A small network was shown many inputs. Here are its activations along a few directions, one row for each input.
Each table varies a few parts of the input and shows all the possible inputs, shuffled.
Descriptions start from the smaller parts, as in this example, which fits no table here: line(6) and (point or ring(9) or (values(2) and ring(8))).
Shared parts are said once, and a part with two or three values counts as separate values.
(in the rows, 128 means zero)

Other details of the inputs shift rows strongly along two fixed directions, in all tables alike. That doesn't count.

Table:
x1: [ 30  86 119 228 114 128  76 187 120 154 105  84  57 141]
x2: [107  58 104 182 109 134 115 159 124 162 111 123 111 151]
x3: [141 192 143  94 139 113 137  90 129  86 129 130 130 118]
x4: [ 89 204 123 122 165  87 119 142 131 114 118  64  83 102]
x5: [127 183 175  95 208 110  96 138 131 127 149  77 140  78]
x6: [211  54 105 139  89 183 158 107 124 156 140 205 162 158]
x7: [134  56 152 161 157 156  84 157 119 181 152 134 145 118]
x8: [177  52 106 109  82 162 160 132 142 159 132 173 181 158]
x9: [151 207 144 116 140 122 147 103 106  93 139 139 121 110]
x10: [145 203 142  91 130 120 143 116 130  95 132 128 132 115]
x11: [151 191 143 104 134  97 141 110 114  86 124 127 146 126]
x12: [155 193 128  89 156 117 151  80 121  98 136 129 114  99]
x13: [ 50 195 120 143 174  42 105 158 108 105 103  23  91 114]
x14: [ 86  80 120 185  93 171 113 164 139 156 130 139  88 131]
x15: [ 86  62 121 148  94 131 115 143 139 142 118 137 137 160]
x16: [170  70 125 119  71 181 150 134 142 146 127 192 170 157]
x17: [227  49 105 121  75 214 176 104 146 166 156 230 167 144]
x18: [164 195 126 110 154 110 154  98 107 105 140 128 114 104]
x19: [141 168 126  75 147  84 149  95 128  99 123 109 154 126]
x20: [ 21  68 102 203 129 121  77 173 135 168 103  73  43 136]
x21: [ 95 196 141  97 136  85 131 140 128  92 116  81 137 121]
x22: [204 161 175  57 194 132 123  77 131 116 165 149 191  92]
x23: [195  38 105 110  86 173 155  99 142 153 131 206 175 161]
x24: [ 10  80 119 216 115 136  76 171 133 155 115  92  38 127]
x25: [176 175 123  73 136 116 160 110 135 109 126 134 159 121]
x26: [135 182 142 104 132  88 144 118 111  89 124 113 157 134]
x27: [ 76  59 119 167  96 143 102 151 140 146 111 136 111 155]
Each input here is: values(3) and (point or (values(2) and line(4))).
Changing only the values(3) part turns x24 into x14. The same change can be made to x12. Which row results?
> x17
A walk changes only the line(4) part. It starts at x17 and steps to x4. List the rest of the walk in order.
> x25, x8
Which other rows agree with x7 in the values(3) part? List them by row number.
> x1, x2, x6, x9, x11, x13, x18, x26
Change only the values(3) part in x22. List by row number the other rows that result.
> x5, x7

Table:
x28: [124  69 110 151  88 169 130 149 145 163 123 163 119 150]
x29: [179  80 108 123  96 156 163 117 123 139 127 175 163 155]
x30: [169 218 144  80 137 107 162  98 113  78 138 147 152 112]
x31: [133  17 129 173 133 169  93 157 129 199 144 145 133 129]
x32: [ 99  33 111 168  86 157 109 155 135 154 121 157 140 175]
x33: [189 165 164  65 175 132 130  99 134 123 158 133 169  92]
x34: [ 28 171 131 169 146  81  87 171 118 112 101  43  74 124]
x35: [173 218 146  84 139 116 158  77 117  79 146 149 137 112]
x36: [108 106 123 119 112 118 125 134 145 134 112 119 130 144]
x37: [168 190 133  68 130 115 163 100 133  91 127 128 160 113]
x38: [166 195 129  76 138 132 162  84 131  90 141 146 133 105]
x39: [123  22 148 182 128 177  87 159 133 188 144 151 142 129]
x40: [ 40 170 115 180 158  78  93 167 119 118  95  42  51 115]
x41: [ 40 191 119 171 164  75  95 143 119 114 108  46  38 108]
x42: [179  76 111 110  93 139 165 109 127 138 134 177 178 157]
What is each input in this table made of?
> values(3) and (point or line(4))
Changing only the values(3) part turns x40 into x28. The same change can be made to x31. Which row results?
> x33
A walk changes only the line(4) part. It starts at x36 and steps to x37. List the rest of the walk in order.
> x28, x38
Which other rows agree with x32 in the values(3) part? List them by row number.
> x30, x34, x35, x39
